Each row below holds a small network's activations on one input, seen along a few directions.
In each table, some parts of the input vary, and every possible input appears once, in random order.
A made-up example of a description, with smaller parts first: values(2) and (point or line(9) or (line(6) and ring(8))).
Shared parts are said once, and a part with two or three values counts as separate values.
(in the rows, 128 means zero)

Other details of the inputs vary at random and push rows far along two fixed directions, the same in every table; ignore that.

A family of inputs:
r1: [135 150 107  92 141 105 149 154 134 154 146 130 111 133]
r2: [124 146 122 112 104 107 130 119 124 124 138 141 105 142]
r3: [118 128 150 141  98 128 136  98 108 124 104 141 125 123]
r4: [133 149  99  83 134  90 137 151 140 144 162 134 116 151]
r5: [137 150 100  93 144 105 144 158 140 147 155 128 109 136]
r6: [127 152 124 110 114 100 120 117 137 120 147 146 116 144]
r7: [128 140 145 147 113 136 128  94 125 111 110 137 120 113]
r8: [120 125 150 150 104 132 115 100 119 112 116 141 122 125]
r9: [127 134 154 165 113 145 123  94 122 109 103 138 132 111]
r10: [139  95 113 107 174 127 145 178 129 183 134 111 156 125]
r11: [115 127 140 153 100 151 109 104 123  82 114 122 126 132]
r12: [133 150  94 101 146 125 124 162 150 115 159 114 112 143]
r13: [142  33 140 165 206 183 129 177 123 184 102  86 196  91]
r14: [123 136 123 131 121 135 113 122 136  96 132 120 137 142]
r15: [120 104 160 169 109 152 118  90 110 115  95 131 136 110]
Description of these inputs: values(3) and (point or line(4)).
Changing only the values(3) part turns r2 into r5. The same change can be made to r8. Which row results?
> r9
Which other rows agree with r10 in the values(3) part? List them by row number.
> r4, r6, r13, r14

A family of inputs:
r16: [129 222 128 111  84  92 140  84 146  80 135 168 104 148]
r17: [115 216 107  94  60  86 110  99 140  46 167 154  89 185]
r18: [154  88 113 137 206 165 139 162 143 168 120  90 162  93]
r19: [107 170 142 119  62 104 140  76 110  97 108 144 106 146]
r20: [129  77 132 136 156 126 111 118 124 150 124 118 160 122]
r21: [116 132 134 157  93 154 103  71 124  58 109 118 126 132]
r22: [130 161 142 153 119 130 128 112 138 112 124 145 107 106]
r23: [112 174 125 129  71 122 107  88 133  54 130 129 113 158]
r24: [128  93 118 145 153 168 106 158 136 112 135  99 129 129]
r25: [131 143  65  44 157  79 145 174 137 170 183 115  85 159]
r26: [114 164 153 126  69  92 113  70 125  95 133 170 140 158]
r27: [131  96 137 152 139 144 138 154 118 162 118 127 127 104]
r28: [115  85 186 195 102 185 128  78  89 119  62 123 138  95]
r29: [123 101 138 133 141 147 151 154 109 152 110 115 159 125]
r30: [126 110 106 107 156 119 137 193 121 178 155 116 103 128]
r31: [114 216 123  93  62  71 119  90 136  88 157 181  56 147]
r32: [142 131 112 102 132 111 139 147 129 156 150 135  96 136]
r33: [136 100 138 137 156 154 125 144 127 149 118 118 133 104]
r34: [125  94 174 187 117 180 124  61 104 105  58 122 166  82]
r35: [135 103 134 138 141 144 154 152 119 155 111 126 165 120]
r36: [149 176  72  58 171  82 148 187 169 155 183 118 109 149]
r37: [138  68 126 122 183 128 111 172 135 178 152 115 144 130]
r38: [130 118 142 139 140 148 138 140 123 135 107 127 168 113]
r39: [133 108 131 132 152 146 136 148 127 145 107 111 163 112]
r40: [115  81 188 197 104 160 111  66 106 112  66 129 194 109]
r41: [125 129 150 157  86 132 137  53 104 101  85 144 125 112]
r42: [141 152  70  51 149  73 156 190 148 172 179 125 105 162]
r43: [150 134 103 104 184 128 137 175 156 161 164 114 111 118]
r44: [133  56 138 152 183 141 108 179 126 183 135 116 159 114]
r45: [114 144 112 133 111 130 100 144 139  93 152 128  97 143]
What is each input in this table made of?
> line(5) and (values(2) or line(4))
Changing only the line(5) part turns r24 into r45. The same change can be made to r37. Which row results?
> r44
Which other rows agree with r20 in the line(5) part? List them by row number.
> r18, r21, r25, r34, r41
